A small network was trained on invented records. Each row is its activation on one of them, seen along a few directions.
Each row is followed by the record's values for the fields NULIL, LEBOT, SOPA, ZOZ, VIR, SEBEL.
A field that a record lacks is written none.
Other fields move the rows too, some of them a lot.
(in the rows, 500 means zero)
Strong random noise was added to every row along 2 fixed directions; ignore it. To show where, here is one row again and again, with new noise each time:
[635 431 360 493 445 505 554 540 509 523 392 500 403 377 454 498 519 359
 452 439 471 484]
[401 692 503 532 498 670 456 606 535 515 393 528 534 469 333 441 553 543
 507 623 661 681]
[582 427 365 486 442 469 578 545 524 519 387 481 428 398 390 502 495 387
 473 421 462 495]
[721 436 350 504 449 561 516 531 485 530 402 531 364 343 555 491 555 312
 419 466 482 465]

[754 613 526 563 657 339 572 556 404 446 476 733 433 619 399 527 402 509
 542 464 365 312]  NULIL=gel, LEBOT=dozo, SOPA=vilid, ZOZ=rirol, VIR=fezal, SEBEL=niro
[497 626 456 541 598 320 599 668 533 532 386 573 523 625 163 490 430 595
 614 394 408 462]  NULIL=gel, LEBOT=dozo, SOPA=vilid, ZOZ=taved, VIR=fezal, SEBEL=lizoz
[355 390 549 463 574 364 507 516 479 476 595 453 632 486 495 506 423 429
 525 566 486 536]  NULIL=zuvop, LEBOT=none, SOPA=none, ZOZ=rirol, VIR=gatu, SEBEL=niro
[618 708 514 719 551 823 285 631 383 561 445 707 428 453 627 448 686 475
 422 675 590 616]  NULIL=zuvop, LEBOT=dozo, SOPA=kevi, ZOZ=rirol, VIR=gatu, SEBEL=lizoz
[691 313 462 522 391 433 560 367 563 527 576 450 342 399 656 595 549 378
 464 362 416 400]  NULIL=zuvop, LEBOT=none, SOPA=none, ZOZ=rirol, VIR=fezal, SEBEL=lizoz
[508 653 604 557 544 542 535 514 537 517 496 656 452 574 607 481 524 576
 520 547 521 569]  NULIL=zuvop, LEBOT=none, SOPA=none, ZOZ=taved, VIR=fezal, SEBEL=lizoz
[544 463 447 490 501 434 586 529 588 457 502 531 406 445 412 556 492 526
 508 392 504 338]  NULIL=zuvop, LEBOT=gido, SOPA=vilid, ZOZ=rirol, VIR=fezal, SEBEL=lizoz
[310 481 441 472 422 483 589 558 614 471 473 383 532 433 250 502 523 567
 553 458 487 561]  NULIL=gel, LEBOT=gido, SOPA=kevi, ZOZ=rirol, VIR=gatu, SEBEL=lizoz
[503 325 408 446 484 375 544 485 491 477 490 409 521 471 507 501 426 447
 415 416 413 433]  NULIL=gel, LEBOT=dozo, SOPA=vilid, ZOZ=taved, VIR=gatu, SEBEL=niro
[278 731 518 604 413 715 552 638 612 561 369 401 504 524 319 480 528 672
 522 558 689 693]  NULIL=zuvop, LEBOT=gido, SOPA=kevi, ZOZ=taved, VIR=fezal, SEBEL=lizoz
[416 514 415 516 373 555 539 497 561 524 443 441 438 502 382 538 564 519
 521 493 543 587]  NULIL=zuvop, LEBOT=dozo, SOPA=kevi, ZOZ=rirol, VIR=gatu, SEBEL=lizoz
[348 840 611 573 654 489 591 682 496 541 435 737 600 651  95 469 373 680
 615 547 557 603]  NULIL=zuvop, LEBOT=dozo, SOPA=none, ZOZ=rirol, VIR=fezal, SEBEL=lizoz
[747 417 419 485 643 489 504 636 295 484 455 661 451 312 633 504 470 316
 396 493 333 443]  NULIL=zuvop, LEBOT=gido, SOPA=vilid, ZOZ=rirol, VIR=gatu, SEBEL=niro
[473 430 500 468 584 434 556 552 336 486 497 523 608 405 623 489 531 437
 403 564 418 545]  NULIL=zuvop, LEBOT=gido, SOPA=kevi, ZOZ=rirol, VIR=gatu, SEBEL=niro
[335 484 568 441 482 570 358 336 582 499 543 458 590 514 621 509 539 604
 509 624 603 553]  NULIL=gel, LEBOT=gido, SOPA=kevi, ZOZ=taved, VIR=gatu, SEBEL=lizoz
[259 709 582 531 376 613 477 498 642 534 485 455 559 664 370 503 547 739
 605 557 717 647]  NULIL=zuvop, LEBOT=dozo, SOPA=kevi, ZOZ=taved, VIR=fezal, SEBEL=lizoz
[265 472 555 484 411 437 572 548 571 495 511 345 520 522 375 492 430 624
 518 458 503 476]  NULIL=zuvop, LEBOT=gido, SOPA=kevi, ZOZ=taved, VIR=fezal, SEBEL=niro
[340 474 574 448 506 362 509 453 500 452 571 429 690 568 462 488 417 588
 518 494 558 525]  NULIL=gel, LEBOT=dozo, SOPA=vilid, ZOZ=taved, VIR=fezal, SEBEL=niro
[322 628 508 505 492 693 385 542 545 528 470 487 594 480 524 432 609 595
 506 675 712 678]  NULIL=gel, LEBOT=dozo, SOPA=kevi, ZOZ=taved, VIR=gatu, SEBEL=lizoz
[358 821 613 555 509 631 479 562 596 483 430 595 508 633 227 500 521 741
 590 594 742 628]  NULIL=zuvop, LEBOT=dozo, SOPA=vilid, ZOZ=rirol, VIR=fezal, SEBEL=lizoz
[678 529 437 548 391 623 496 425 554 515 490 477 364 466 623 496 613 481
 478 466 571 516]  NULIL=gel, LEBOT=dozo, SOPA=vilid, ZOZ=taved, VIR=fezal, SEBEL=lizoz
[515 434 377 516 384 624 513 524 551 532 393 431 398 399 470 501 588 479
 485 493 531 615]  NULIL=zuvop, LEBOT=dozo, SOPA=kevi, ZOZ=taved, VIR=gatu, SEBEL=lizoz
[633 480 536 507 535 584 401 481 436 437 576 559 473 452 713 484 472 447
 424 516 499 394]  NULIL=zuvop, LEBOT=dozo, SOPA=vilid, ZOZ=taved, VIR=fezal, SEBEL=niro
[477 554 579 532 404 497 512 397 622 518 562 477 453 544 557 553 539 561
 555 517 570 496]  NULIL=zuvop, LEBOT=none, SOPA=none, ZOZ=rirol, VIR=fezal, SEBEL=lizoz
[679 358 421 467 396 426 586 389 501 516 496 475 385 438 661 601 556 413
 480 396 464 325]  NULIL=gel, LEBOT=dozo, SOPA=kevi, ZOZ=rirol, VIR=fezal, SEBEL=lizoz
[543 375 347 505 555 368 691 609 425 481 345 585 405 422 374 561 444 418
 478 306 293 529]  NULIL=zuvop, LEBOT=dozo, SOPA=kevi, ZOZ=rirol, VIR=gatu, SEBEL=lizoz
[241 573 468 482 378 482 563 509 659 492 414 362 552 553 194 456 499 654
 570 478 570 701]  NULIL=gel, LEBOT=dozo, SOPA=vilid, ZOZ=taved, VIR=gatu, SEBEL=lizoz
[437 699 462 596 462 456 535 542 628 497 415 410 365 634 205 569 477 675
 553 359 538 531]  NULIL=gel, LEBOT=dozo, SOPA=vilid, ZOZ=rirol, VIR=fezal, SEBEL=lizoz
[627 509 511 565 676 469 573 620 425 496 474 727 544 548 444 476 559 520
 462 493 451 392]  NULIL=zuvop, LEBOT=gido, SOPA=vilid, ZOZ=taved, VIR=fezal, SEBEL=lizoz
[465 742 594 555 412 777 476 529 673 514 488 421 406 594 543 520 674 746
 559 588 730 545]  NULIL=zuvop, LEBOT=gido, SOPA=kevi, ZOZ=taved, VIR=fezal, SEBEL=lizoz
[511 387 546 474 577 487 395 496 422 490 628 504 584 390 699 489 497 326
 434 610 503 538]  NULIL=zuvop, LEBOT=none, SOPA=none, ZOZ=rirol, VIR=gatu, SEBEL=niro
[573 525 632 444 470 455 473 322 660 446 583 521 468 698 627 559 492 643
 606 450 530 337]  NULIL=gel, LEBOT=dozo, SOPA=vilid, ZOZ=taved, VIR=fezal, SEBEL=lizoz
[405 287 490 479 526 422 565 340 447 539 541 399 659 479 518 596 472 443
 515 496 356 459]  NULIL=gel, LEBOT=gido, SOPA=kevi, ZOZ=rirol, VIR=gatu, SEBEL=lizoz
[373 540 504 507 329 732 397 431 593 553 523 326 516 449 579 484 726 608
 440 611 641 717]  NULIL=zuvop, LEBOT=gido, SOPA=kevi, ZOZ=taved, VIR=gatu, SEBEL=lizoz
[431 599 534 467 726 455 556 697 318 505 507 671 660 517 208 431 385 461
 528 559 421 568]  NULIL=zuvop, LEBOT=dozo, SOPA=none, ZOZ=rirol, VIR=gatu, SEBEL=niro
[382 425 493 450 524 468 450 455 520 468 563 399 683 399 589 475 484 363
 503 544 456 568]  NULIL=gel, LEBOT=dozo, SOPA=vilid, ZOZ=rirol, VIR=gatu, SEBEL=lizoz
[563 310 466 443 527 400 499 476 434 424 566 472 564 402 670 490 434 315
 476 524 391 406]  NULIL=gel, LEBOT=dozo, SOPA=vilid, ZOZ=taved, VIR=gatu, SEBEL=niro

Here are new rows. What are their fields?
[364 544 572 527 354 543 517 429 680 546 526 375 486 537 514 528 567 638
 583 533 615 601]  NULIL=zuvop, LEBOT=none, SOPA=none, ZOZ=taved, VIR=fezal, SEBEL=lizoz
[331 767 571 557 504 613 525 627 576 516 391 515 552 562 225 501 509 671
 585 576 711 670]  NULIL=zuvop, LEBOT=dozo, SOPA=vilid, ZOZ=rirol, VIR=fezal, SEBEL=lizoz
[622 550 418 550 409 612 412 520 561 555 479 529 384 448 649 535 572 472
 438 491 587 526]  NULIL=zuvop, LEBOT=dozo, SOPA=kevi, ZOZ=taved, VIR=fezal, SEBEL=lizoz
[370 533 626 517 478 669 357 481 508 505 585 445 597 449 588 421 572 532
 473 707 622 728]  NULIL=zuvop, LEBOT=none, SOPA=none, ZOZ=taved, VIR=gatu, SEBEL=niro
[746 681 566 590 661 469 576 563 503 520 497 757 349 669 460 509 540 510
 547 478 452 364]  NULIL=zuvop, LEBOT=none, SOPA=none, ZOZ=rirol, VIR=fezal, SEBEL=lizoz
[593 863 580 621 622 659 434 591 462 480 408 673 392 550 459 502 565 648
 514 576 577 617]  NULIL=gel, LEBOT=dozo, SOPA=vilid, ZOZ=rirol, VIR=fezal, SEBEL=lizoz
[265 637 704 533 568 674 345 532 461 478 603 491 685 481 486 432 548 548
 497 781 664 782]  NULIL=zuvop, LEBOT=none, SOPA=none, ZOZ=rirol, VIR=gatu, SEBEL=niro
[439 478 386 535 574 426 659 635 426 517 434 589 558 522 231 525 457 472
 540 401 354 547]  NULIL=zuvop, LEBOT=dozo, SOPA=kevi, ZOZ=rirol, VIR=gatu, SEBEL=lizoz
[334 582 659 445 434 451 485 382 528 445 591 481 641 681 502 489 486 697
 590 584 627 514]  NULIL=gel, LEBOT=dozo, SOPA=kevi, ZOZ=taved, VIR=fezal, SEBEL=niro
[602 366 351 519 372 231 692 456 647 534 424 430 319 570 348 555 384 469
 499 203 343 308]  NULIL=gel, LEBOT=dozo, SOPA=vilid, ZOZ=taved, VIR=fezal, SEBEL=lizoz
[573 332 476 444 437 580 400 297 463 540 549 383 526 331 881 563 604 308
 417 602 467 480]  NULIL=gel, LEBOT=gido, SOPA=kevi, ZOZ=rirol, VIR=gatu, SEBEL=lizoz
[661 717 470 564 654 690 371 613 427 512 493 793 495 488 586 387 583 444
 425 644 561 553]  NULIL=gel, LEBOT=dozo, SOPA=vilid, ZOZ=taved, VIR=gatu, SEBEL=lizoz
[686 721 470 587 486 875 318 563 469 534 409 619 376 357 708 441 700 396
 382 740 717 629]  NULIL=zuvop, LEBOT=dozo, SOPA=vilid, ZOZ=rirol, VIR=gatu, SEBEL=lizoz
[844 687 569 576 544 756 392 477 473 472 495 638 284 608 748 513 619 564
 460 623 685 431]  NULIL=zuvop, LEBOT=dozo, SOPA=vilid, ZOZ=taved, VIR=fezal, SEBEL=niro
[505 544 435 487 513 380 692 607 521 573 394 577 397 526 287 520 384 547
 555 344 405 502]  NULIL=zuvop, LEBOT=dozo, SOPA=none, ZOZ=taved, VIR=fezal, SEBEL=lizoz
[581 165 273 431 295 365 631 497 571 551 366 329 380 314 469 558 499 331
 448 279 335 490]  NULIL=zuvop, LEBOT=dozo, SOPA=kevi, ZOZ=taved, VIR=gatu, SEBEL=lizoz
[557 753 556 574 496 655 365 514 509 489 512 571 448 572 613 454 516 582
 446 644 666 530]  NULIL=gel, LEBOT=dozo, SOPA=vilid, ZOZ=taved, VIR=fezal, SEBEL=niro
[488 527 395 552 514 598 477 556 492 495 468 532 472 454 459 509 558 439
 499 532 562 593]  NULIL=zuvop, LEBOT=dozo, SOPA=kevi, ZOZ=rirol, VIR=gatu, SEBEL=lizoz
